A small network was shown many inputs. Here are its activations along a few directions, one row for each input.
In each table, some parts of the input vary, and every possible input appears once, in random order.
A made-up example of a description, with smaller parts first: one of 6 places along a line, together with either a single point or one of 9 places around a ring or (one of 2 separate values, together with one of 8 places around a ring).
Shared parts are said once, and a part with two or three values counts as separate values.

Other details of the inputs vary at random and push rows far along two fixed directions, the same in every table; ignore that.

Table:
x1: [ 52 -25  18 -26  -5 -16   2 -45 -27  16   9  10  27]
x2: [ 12  33   8   1 -34 -11  30  18  21 -17 -18  -9 -17]
x3: [ 51 -20  22 -26  -5  -8   1 -43 -23  18   6  16  32]
x4: [-33   0 -16  12  27  -1  -3   3   0  19  -5   4   0]
x5: [ 38 -12  17 -26  -1  -7  11 -46 -14  23  12  13  32]
x6: [ 10  10   5  -3 -25  20  -1  12  18 -23   9 -12 -13]
x7: [  5  13   5 -12 -27  15  -1  19  19 -27   4  -3  -8]
x8: [-19  -9  -8  14  22  -5 -12   4 -16   7  -8   3  -3]
x9: [-19 -12 -12  14  25 -13 -11   9 -15   7  -5   0  -6]
x10: [-24  -4  -9  23  26   4 -12   5  -9  13  -7   2   1]
x11: [-19 -15 -15  15  20 -14  -8   8 -13   6  -5   1  -6]
x12: [  9   9   3  -4 -25  16   0  11  18 -26   9 -15 -12]
x13: [  1  16   6 -11 -24  16   5  10  27 -21  11  -7  -6]
x14: [-24  -5  -5   9  23  -2  -8   4 -10  11 -10  11   1]
x15: [-27  -1  -6   8  24  -5  -8   3  -8  13  -8  10   2]
x16: [  9  11   5  -8 -26  15  -4  17  16 -29   6  -7 -15]
x17: [-18  -9 -11  19  21  -4 -10   2 -12  10  -3  -5  -3]
x18: [  9   2  -4  -4 -27   6   5  14  21 -26  13 -17 -13]
x19: [-17 -11 -12  18  24  -8  -7   5 -11  11  -1  -7  -5]
x20: [-29  -3  -9  18  27   3  -6   4  -6  15  -7   5   1]
x21: [  6  13   5  -6 -26  19   2  14  21 -22   8  -8  -6]
x22: [-28  -1 -13   4  22  -5  -5   5  -2  14  -8  10   0]
x23: [ 13  33   8   5 -33  -6  34  12  22 -12 -13 -14 -13]
x24: [ 42 -13  19 -34  -4 -11   9 -44 -17  19   9  19  32]
Each input here is: one of 2 separate values, together with either a single point or one of 11 places along a line.
Changing only the choice among 2 separate values turns x11 into x18. The same change can be made to x7. Which row results?
Answer: x21

Table:
x25: [-19  15 -15   3 -17  17   8  22  34 -21  10 -12 -12]
x26: [-41  14 -19  11   7   6  -3  26  17  -1  -8   4  -9]
x27: [  6 -16 -10  -5   3  -8  -1  -2  -4   6   3   3   2]
x28: [ -1 -26  -3  12  40 -17 -15 -22 -38  32  -6   2   9]
x29: [ -6  13  -3   9 -20  15 -11  29  13 -30  -1 -10 -22]
x30: [ -1 -34  -8  23  36 -15  -7 -18 -34  32  -2   8  20]
x31: [ 30  10  15 -20 -33  17  10 -15  17 -19  20 -19   3]
x32: [ 28  -7  13 -11  -7   8   9 -17   2  12   8   6  20]
x33: [ 39   6  14 -27 -35   5   0  -6   5 -27  12  -9  -1]
x34: [  4  40   7  19 -16 -26  52   7   6  14 -30  -9 -12]
x35: [ 50 -12  18 -39 -21 -15   5 -31  -8  -4  18   6  16]
x36: [  6  19  14 -30 -26   7   7   3  25 -24   8   2  -5]
x37: [ 15  -2  10 -26 -12  -9   0  -5   0 -15   6   7  -1]
x38: [ -8  13   1   3 -19  15  -9  30  11 -33  -6  -4 -23]
x39: [-36  -2 -13  13  37  -6  -5   0  -6  23  -2   2  -4]
x40: [  4 -16  -1  15  15  -2 -13  -5 -18  12  -3  -2  -2]
x41: [-26  11 -10  22  -2  19   1  25  22 -12   5 -10  -7]
x42: [-49  11  -9  23  21   9  -9  30   7   3 -18  11  -6]
x43: [-16  10   4   9  10  11  -6   3  -3   4 -12  10  -2]
x44: [-36  -5 -18  40  19   6 -18  24  -5  -4  -5 -15 -21]
x45: [-36  -4 -11  28  39  -3 -11   6 -14  30 -16  16  13]
x46: [  1 -10 -14   0  -9  -1   2   6   9 -11  10  -8  -5]
x47: [ 38 -11  18  -7  -8   7   7 -40 -11  16  13  -1  22]
x48: [ -4 -14   2   4  13  -7  -7   4 -18   8 -11  17   9]
x49: [-19  13  -4   1  -5   7 -11  28   6 -30  -7  -7 -22]
x50: [  3   5   6 -22 -12   1   7  -6  10   2  -2  15  10]
x51: [-21 -18 -12   3  29 -19  -8  -2 -23  21 -14  21   7]
x52: [-28  13 -17   6  -2  13   3  25  26  -7   0  -4 -14]
x53: [  9  -2   0 -14 -13  -2  -1   8  12 -19  13 -11 -13]
x54: [ 16 -29   3   4  24 -19  -8 -23 -37  33  -6  20  29]
x55: [ 25  -4   6  -8 -27  10   2  13  15 -22  11  -6  -4]
x56: [ 20   3  13 -16  -2   1   1 -26  -9   9   3   3  16]
x57: [-32  21  -8   1   1   6  -3  22  21 -14   2  -3 -15]
x58: [-13 -22 -12  10  28 -18  -8 -11 -18  15   6  -4   1]
x59: [-36  -6 -15  18  37  -7  -3  -6  -8  22   2  -2   1]
x60: [ 20  -1   6  -9 -26   7  -2   1   9 -26  15 -24  -9]
x61: [ 46  -8  22 -16 -11   8   6 -37  -8  15  10   3  19]
x62: [ 38  12  11   9 -16 -45  41 -16  -9  16 -30  -5   2]
x63: [ -4   9   2   0   2  12  -2   0   7  -2   3 -11  -6]
x64: [  0  -2  -9  -8 -12  -4  -2  12   7 -11   2   4  -3]
x65: [  9  16   8  -3 -20  18  -1   2  13 -12   2  -1  -3]
x66: [ 24  -3  19 -21  10  -5   2 -38 -21  18  -3  15  22]
Changing only one part turns x54 into x45. The same change can be made to x64. Which row results?
Answer: x26
Changing only one part turns x61 into x40. The same change can be made to x50. Which row results?
Answer: x51
What do these inputs look like to the network?
Answer: one of 2 separate values, together with either a single point or (one of 4 places along a line, together with one of 5 places around a ring)
Change only the place on the line of 4 in x36. List by row number the other rows that result.
Answer: x39, x57, x59
Change only the place on the ring of 5 in x40. List by row number the other rows that result.
Answer: x27, x28, x53, x55

Table:
x67: [  9  18   5  -5 -24   5  12   9  17 -16  -2  -6  -8]
x68: [ -1  15   0   4 -13   3   9  10  13  -9  -5  -7  -9]
x69: [-33  18 -14  26  -2   5  -1  40  16 -19 -12 -13 -29]
x70: [  6   0   6  -7   2  -6   8 -13  -3  12  -3  10  12]
x71: [ 20  15  14 -24 -30  14   7  -2  20 -20  11  -1   1]
x72: [ 23  -1   9 -18 -26  14  -2  -3  13 -20  16  -7   0]
x73: [ -1  -7  -2   9  21 -17   7 -17 -19  29 -11   7  12]
x74: [ 11  10   4  -6 -16  -3  12   0   9  -6  -2  -2  -2]
x75: [ 21   9  12 -24 -24   9   9  -9  16 -11  12   0   6]
x76: [  7  -3   3 -12  -5   8  -2  -6   5  -1   9   4   7]
x77: [ 24  15  15 -19 -33  10  15  -3  21 -16   7  -2   3]
x78: [  3 -17  -1   7  23 -18  -4 -16 -27  22  -7   5   8]
x79: [-58  -1 -26  41  35   2 -22  37  -6  -1 -13  -6 -22]
x80: [  9  -3   7 -14   3  -3   3 -19  -5  12   4  10  14]
x81: [-28  -6 -12  10  25   1 -13   5  -6  13  -4   9   2]
x82: [-48  14 -21  32  12   5 -11  44  12 -19 -11 -15 -34]
x83: [ 18  -9   5  -1   3 -15   7 -14 -16  14  -6   4   8]
x84: [-26  -3  -7  13  31  -3  -7  -6 -13  24  -7   9   7]
x85: [ 3  7  4 -6 -6  1 10 -3  7  2  0  4  5]
x86: [-30   0 -14  27  20  -4  -8  19  -4   1  -9 -10 -16]
x87: [11 -7  1  0 -6  3 -5 -1 -2 -7  7 -7  0]
x88: [  1 -22  -3   8  24 -12 -10 -13 -27  20  -3   7  11]
x89: [ -2   9  -4   6 -14  -2   6  17  11 -14  -3  -8 -14]
x90: [ 19 -17   3  -5   1  -8  -4 -14 -13   5   7   2  10]
x91: [ 11   1   2  -4 -14  -3   3   4   6 -14   4  -9  -8]
x92: [ 10 -11   5  -9   8   3  -5 -19  -9  15   6   9  16]
x93: [ 21  -1   7 -20 -25  10  -1  -1  13 -22  15  -4  -1]
x94: [ 14  11   8 -20 -29  20  -1   7  23 -25  13  -2  -4]
x95: [ -4   0  -5   7  -1  -3   0  10   3  -9   0 -11 -11]
x96: [ -7  -2   2   2  17  -8   3 -10 -11  20 -10  13  12]
x97: [-13   9  -6  -2 -16  17  -9  26  20 -30   7  -9 -18]
x98: [  9  -2   9 -15   3  -2   2 -18  -7  12   2  11  14]
x99: [ -2 -20  -2   4  26  -5 -13 -19 -25  22   0  10  13]
x100: [ 17 -19   2  -2   6  -7  -4 -16 -16   9   7   0  11]
x101: [ 18  -9   3   1   3 -14   9 -16 -14  15  -3   1   8]
x102: [-17  24  -1   3 -16  14   5  26  26 -21  -3  -4 -15]
x103: [-36  -5 -18  19  22   6 -15  18  -1   0  -2  -3 -11]
x104: [ 19  -8   5   3   3 -13   7 -17 -14  16  -4   1   8]
x105: [ -2  -2   0   6  14 -14   6 -11 -15  20 -13   7   8]
x106: [  7  -2   5 -14  -5   7  -4  -5   3  -2   6   7   7]
Changing only one part turns x76 into x95. The same change can be made to x106. Which row results?
Answer: x78
Changing only one part turns x80 into x90. The same change can be made to x98. Which row results?
Answer: x88
What do these inputs look like to the network?
Answer: one of 5 places around a ring, together with one of 8 places around a ring

Table:
x107: [-13   9   3  -7 -11  34 -11   6  27 -21  15  -9  -5]
x108: [ 11  14  10 -32 -23  15   5   0  16 -15   1  18   9]
x109: [-26  -9 -18  41  24   2 -18  22 -16   7 -16 -14 -16]
x110: [ 16   3  20  -4  12 -14  17 -26 -23  33 -17  17  17]
x111: [-31   6 -21  44  26 -14  -8  26 -14   1 -22 -15 -21]
x112: [ -3  18  -9  -3 -18   1  31   4  38  -4  11 -16  -9]
x113: [ 11 -30  -1 -22  19 -17 -19 -23 -26  17  13  18  15]
x114: [ 25 -14  12  -1  11 -31   7 -25 -40  19 -20  12  10]
x115: [ 15  -1 -11 -10 -26 -17  23   1  18 -14  14 -23 -12]
x116: [ 23  -4   6 -29 -27  -1  -5   6   5 -26   3  16  -4]
x117: [ 13  20  16 -27 -25  -1  16   4  19 -11  -4  12  11]
x118: [  7 -11   1  -9 -11  16 -17  15  14 -29  19 -12 -13]
x119: [ -4  12   4   8 -19  32   1   3  23 -19  21 -16  -2]
x120: [ 17  26  13   4 -23  10  17   0  20  -4   0 -10  -4]
x121: [-23 -20 -16  33  29   2 -18  14 -17   5   6 -13  -6]
x122: [-23   4  -5  35  22  14  -7  -1  -8  27 -12  -2   1]
x123: [-57   7 -22   6  34  10 -19  15   3  10  -3   9  -2]
x124: [ 42 -29  18 -26   7 -42   4 -43 -40  26  -9  29  32]
What do these inputs look like to the network?
Answer: one of 2 separate values, together with either a single point or one of 8 places around a ring
Changing only the choice among 2 separate values turns x107 into x118. The same change can be made to x123. Which row results?
Answer: x113
Change only the choice among 2 separate values in x111. List by row number the other rows that result.
Answer: x120
Change only the choice among 2 separate values in x116. List by row number the other rows that result.
Answer: x108

Table:
x125: [-40   2 -15  19  40 -24   2   4 -20  33 -30  20   1]
x126: [ 18  -3  16 -17  16 -14  12 -45 -21  41  -7  27  36]
x127: [-18  38  -1  -5 -29   7  11  39  33 -35 -14  -3 -27]
x128: [ 12  35  14 -30 -45  17  19   7  39 -28   8  -1  -3]
x129: [-45  32 -17  31  -7  -2   5  58  24 -31 -22 -16 -42]
x130: [-39   7 -21  13 -10  27 -24  52  28 -43   9 -14 -33]
x131: [ 49  -7  18 -16 -16 -26  25 -27 -15  12  -5   6  16]
x132: [-38   5 -23  29   3  -8 -10  49   9 -27 -11 -17 -38]
x133: [ 37  12  23 -47 -44  25   8 -11  32 -24  23   8  14]
x134: [-48  28 -12  -1  -8  31 -10  43  42 -30   4  -2 -21]
x135: [  5 -13   1  15  30 -34  10 -20 -37  38 -24  13  14]
x136: [-36 -19 -20  39  47 -28 -18  13 -35  20 -22   1 -12]
x137: [-56  17 -14   7  19  21 -16  29  20  -6  -1   5 -12]
x138: [-37  12 -21  29  -7  -2  -9  59  17 -37 -10 -19 -42]
x139: [ 33  -1  23 -41 -14  13   2 -32   5   4  16  17  27]
x140: [-28 -30 -23  36  46 -13 -24   6 -32  19  -5  -4  -3]
x141: [-14  15 -12  11 -27   1  -4  48  23 -48  -1 -24 -41]
x142: [-53  26 -22  35   6  -7   4  54  16 -21 -23 -15 -40]
x143: [ 41   1  26 -46 -27  18   6 -29  12  -1  18  16  27]
x144: [ 41  -5  20 -42 -37  28  -3 -21  18 -24  36  -4  13]
x145: [-35 -27 -24  40  49 -11 -27  10 -33  19  -9  -4  -6]
x146: [ 28  -4  14 -20   1 -23  18 -29 -18  25 -12  23  23]
x147: [ 33 -34   6 -22   6  -3 -14 -34 -23  12  17   9  22]
x148: [  9  33   3  14 -39  18  25  18  38 -25   6 -35 -23]
x149: [ -3  -8  -2  39  37 -15  15 -29 -29  55 -16  -5  16]
x150: [ 21 -38   3 -10  23  -6 -20 -34 -35  25   9  15  24]
x151: [ 53  12  20 -29 -50 -10  29  -7  16 -24   3  -8  -1]
x152: [-32  -1 -16  52  45 -13  10  -7 -18  46 -18 -12   0]
x153: [-39 -23 -13  19  52   9 -27  -9 -24  31   1  13  14]
x154: [ 46  21  28 -43 -47  10  25 -23  22 -10   9  11  21]
x155: [ 27 -32   6 -19  10  -2 -17 -32 -25  12  17   8  18]
x156: [-35   3 -23  26  -1  13 -21  47  15 -37   6 -28 -37]
x157: [  3 -39  -8  19  43 -19 -21 -24 -46  30  -1   2  14]
x158: [ 47  19  26 -44 -47   8  27 -22  25 -11  11  11  20]
x159: [-44 -22 -17  23  52   8 -26  -4 -20  29   2  12  11]
x160: [ 59  12  25  -7 -37   4  32 -33  10   4  10 -19  11]
x161: [ 35  -5  16 -38 -35  27  -3 -17  21 -23  33  -3  12]
x162: [ 45   1  23 -32 -17 -18  21 -33 -13  17  -9  21  25]
x163: [ 24  30   8   8 -46  18  30  12  38 -23   8 -31 -15]
x164: [ -5  11   4 -14 -26  38 -13  18  33 -39  24 -11 -11]
x165: [-12 -39 -17  25  48 -20 -21 -14 -42  31  -3   0   8]
x166: [ 29  -2  18 -28   1 -12  18 -45 -10  32   0  23  36]
x167: [-42 -28 -21  26  55  -3 -35   2 -32  23  -6   9   0]
x168: [-12  15 -10  12 -29   3  -4  50  23 -47  -4 -21 -39]
x169: [ 18  -7  10 -15  17 -28  13 -35 -29  36 -15  24  23]
What do these inputs look like to the network?
Answer: one of 5 places around a ring, together with either a single point or one of 8 places around a ring
Changing only the place on the ring of 5 turns x134 into x133. The same change can be made to x166. Which row results?
Answer: x158
Change only the place on the ring of 8 in x126. List by row number the other rows that result.
Answer: x127, x129, x136, x139, x157, x164, x167
A walk changes only the place on the ring of 8. It starts at x169 and steps to x142. List the rest of the walk in order.
Answer: x141, x156, x155, x144, x137, x128
